Each row below holds a small network's activations on one input, seen along a few directions.
In each table, some parts of the input vary, and every possible input appears once, in random order.
A made-up example of a description, with smaller parts first: ring(8) and (point or line(11) or (values(2) and line(6))).
Shared parts are said once, and a part with two or three values counts as separate values.
In the rows, zero is written as 128.

Other details of the inputs vary at random and push rows far along two fixed directions, the same in every table; ignore that.

A family of inputs:
R1: [131 129 130 129 125 131 119 127 133 127 127]
R2: [133 127 122 128 127 128 123 134 136 123 133]
R3: [130 131 129 132 124 137 119 128 127 123 121]
R4: [131 128 124 126 129 128 122 131 137 126 129]
R5: [ 69 130 180  99 127  34 175 167  43 102 158]
R6: [135 129 126 132 122 132 120 133 133 123 133]
R7: [131 129 130 125 132 127 123 124 137 128 123]
R8: [136 129 127 122 134 123 127 124 136 130 117]
R9: [131 131 125 133 123 137 119 131 127 122 125]
R10: [134 129 126 131 123 132 119 132 133 125 133]
R11: [135 130 131 126 133 125 123 121 136 127 121]
R12: [134 127 119 123 129 127 126 136 137 126 127]
R13: [134 128 120 122 130 126 126 135 136 126 125]
R14: [ 68 136 173 128 116  29 147 168  44 110 152]
R15: [135 128 127 122 134 125 126 126 137 130 117]
R16: [130 128 127 125 130 127 121 128 136 126 126]
R17: [132 127 123 121 131 126 126 129 138 128 120]
R18: [131 128 125 126 129 128 122 129 137 126 127]
R19: [132 127 123 121 131 127 125 130 137 129 121]
R20: [131 133 131 133 126 137 119 125 128 125 118]
R21: [130 132 127 133 124 137 119 130 127 123 123]
R22: [132 132 133 133 127 135 119 124 126 125 117]
R23: [135 131 135 131 128 128 120 120 132 127 122]
R24: [135 125 138 104 133 140 141 126 134 113 142]
R25: [132 129 123 126 129 128 122 131 137 125 130]
R26: [133 128 122 127 128 128 123 133 137 125 132]
R27: [134 133 132 134 127 135 120 122 126 125 117]
R28: [135 129 139 111 127 152 138 127 125 110 138]
R29: [ 86 101  86 184 130 163 205  84  93 212 162]
R30: [132 129 128 130 124 131 119 130 133 125 130]
R31: [131 128 128 125 131 127 122 126 137 128 123]
R32: [133 131 123 135 121 138 120 135 126 120 128]
R33: [132 131 123 134 122 138 119 134 127 121 128]
R34: [132 130 131 129 125 131 119 126 133 126 126]
R35: [135 127 119 124 128 126 127 137 136 124 128]
R36: [130 131 128 132 124 137 118 129 127 123 122]
R37: [133 129 131 126 133 126 122 123 136 128 122]
R38: [133 127 125 121 132 126 125 129 137 130 119]
R39: [ 84 100  90 184 132 164 206  77  94 217 156]
R40: [132 129 132 130 126 131 119 125 133 128 124]
R41: [137 127 141 109 128 145 138 125 131 113 143]
R42: [132 128 122 121 130 126 125 132 137 128 122]
R43: [132 131 133 130 127 130 120 124 133 128 123]
R44: [134 130 135 130 128 130 119 123 133 128 122]
R45: [133 129 126 121 133 125 127 127 137 130 118]
R46: [133 127 121 122 130 126 126 133 137 127 124]
R47: [131 128 127 125 130 127 122 127 137 126 125]
R48: [132 130 129 130 125 132 119 128 133 126 128]
Description of these inputs: line(4) and (point or line(11)).
The inputs of R37 and R15 match in every part but the line(4) part. If R4 is changed in the same way as R37 into R15, which row does it become?
> R46
Change only the line(4) part in R24. List by row number the other rows that result.
> R5, R28, R41

A family of inputs:
R49: [127  96 126 131 120 136 202  95 127 186 177]
R50: [135  99  67 180 103 193 175 106 145 197 177]
R51: [205 124  91 153 146 167  82 108 206 138  58]
R52: [ 63 104 127 149 149  94 174 116  78 145 181]
R53: [171 141 142 108 128 199  92 129 143  84 110]
R54: [127 159 131 115 126  58 108 192  94  65 108]
R55: [ 24 120 122 139 106  57 179 162  38 159 151]
R56: [125 148 211  82 121  93 125 147  86  60 116]
R57: [160 131 142  94 154 157 105 107 202  91 130]
R58: [101 104  65 186 138 197 166  86 154 178 170]
R59: [ 73 107 152 141 113  51 194 160  37 160 198]
R60: [122 171 195 132 110  80  70 141  74  80  95]
R61: [165 144 145  79 149  87 128 143 142  81  99]
R62: [117 113  86 187 115 229 180  89 111 176 143]
R63: [161 153 156 129 104  86  64 146 140 116 125]
R64: [149 123 127 123 123 142  62 132 187 139  62]
R65: [150 131 131  64 135 158 105 123 187 118  99]
R66: [160 130  93  86 136 197  87 129 193 131 101]
R67: [136 145 143  93 143  54 119 181  92  68 110]
R68: [ 87 117 106 189 141 124 143  66 124 186 150]
Describe the family of inputs behind these rows.
> line(4) and values(5)
The inputs of R54 and R61 match in every part but the line(4) part. If R62 is changed in the same way as R54 into R61, which row does it become?
> R56
Change only the line(4) part in R57. List by row number the other rows that result.
> R52, R58, R68
Change only the values(5) part in R67. List by row number the other rows that result.
> R52, R53, R59, R66

A family of inputs:
R69: [ 86 100  67 176 132 142 206 104  95 211 158]
R70: [ 80 107 108 187 135 150 193  66  91 213 153]
R71: [ 65 135 169 129 132  14 145 150  58 128 133]
R72: [171 131 156  38 144 137 125 153 171  60 138]
R73: [183 117  80 161 137 246 121  58 196 178  95]
R74: [178 112  69 169 126 248 115  77 205 168 135]
R75: [162 152 133 112 113 142  71 164 141  70 107]
R76: [165 145 143 103 135 108  75 143 162  93  76]
R77: [ 67 129 156 139 120  19 145 172  60 120 158]
R78: [155 149 143 109 118 143  70 155 143  74  90]
R79: [171 138 172  49 131 159 121 145 155  48 144]
R80: [ 63 131 153 125 124  30 151 172  49 120 125]
R81: [161 142 139 105 123 106  64 152 172  94 109]
R82: [ 83 103 103 190 122 150 190  80  94 215 171]
Describe the family of inputs behind these rows.
> values(2) and (point or ring(6))
The inputs of R70 and R71 match in every part but the values(2) part. If R78 is changed in the same way as R70 into R71, which row does it become?
> R80
Change only the values(2) part in R76. List by row number the other rows that result.
> R73

A family of inputs:
R83: [106 135 139 125 118  93 122 160  93 108 133]
R84: [109 135 148 119 134  75 128 142  97 117 112]
R85: [105 139 148 128 111  97 121 157  94 107 139]
R86: [106 140 152 121 131  86 128 142  93 109 114]
R87: [131 150 145 105 121  89  88 176 119  70 113]
R88: [199 136 121 128 129 221  72  93 200 114 106]
R89: [113 125 158  70 131  97 167 160 103  86 173]
R90: [110 140 148 132 108  97 120 151  93 102 144]
R91: [103 113 114 164 129 165 174  85 110 184 140]
R92: [111 131 131 124 127  78 125 161 101 113 128]
R93: [107 133 152 116 128  82 126 145  93 117 111]
R94: [105 102  82 161 129 153 176 109 115 190 145]
R95: [199 133 104 133 121 221  70 112 203 110 122]
R96: [108 114 114 168 126 165 173  78 108 180 145]
R97: [ 94 105 110 162 137 115 184  88 110 196 140]
R98: [202 130  83 121 135 194  82 124 221 127 101]
R99: [104 132 159 122 135  66 118 134 114 126 127]
R100: [144 149 159 100 125 112  82 150 130  80  96]
R101: [104 109  94 170 125 164 175 106 114 178 153]
R102: [153 148 153 100 132  92  86 152 145  92  93]
R103: [145 147 165 109 125 115  84 150 133  76 100]
R104: [108 100  84 167 132 136 176 101 130 194 152]
R105: [205 122 122  61 148 223 126 100 219  98 124]
R106: [101 103  90 166 136 136 168  97 135 199 161]
The inputs of R90 and R96 match in every part but one. If R83 is changed in the same way as R90 into R96, which row does it become?
> R100
Describe the family of inputs behind these rows.
> values(2) and (point or line(11))
Change only the values(2) part in R88. List by row number the other rows that result.
> R95
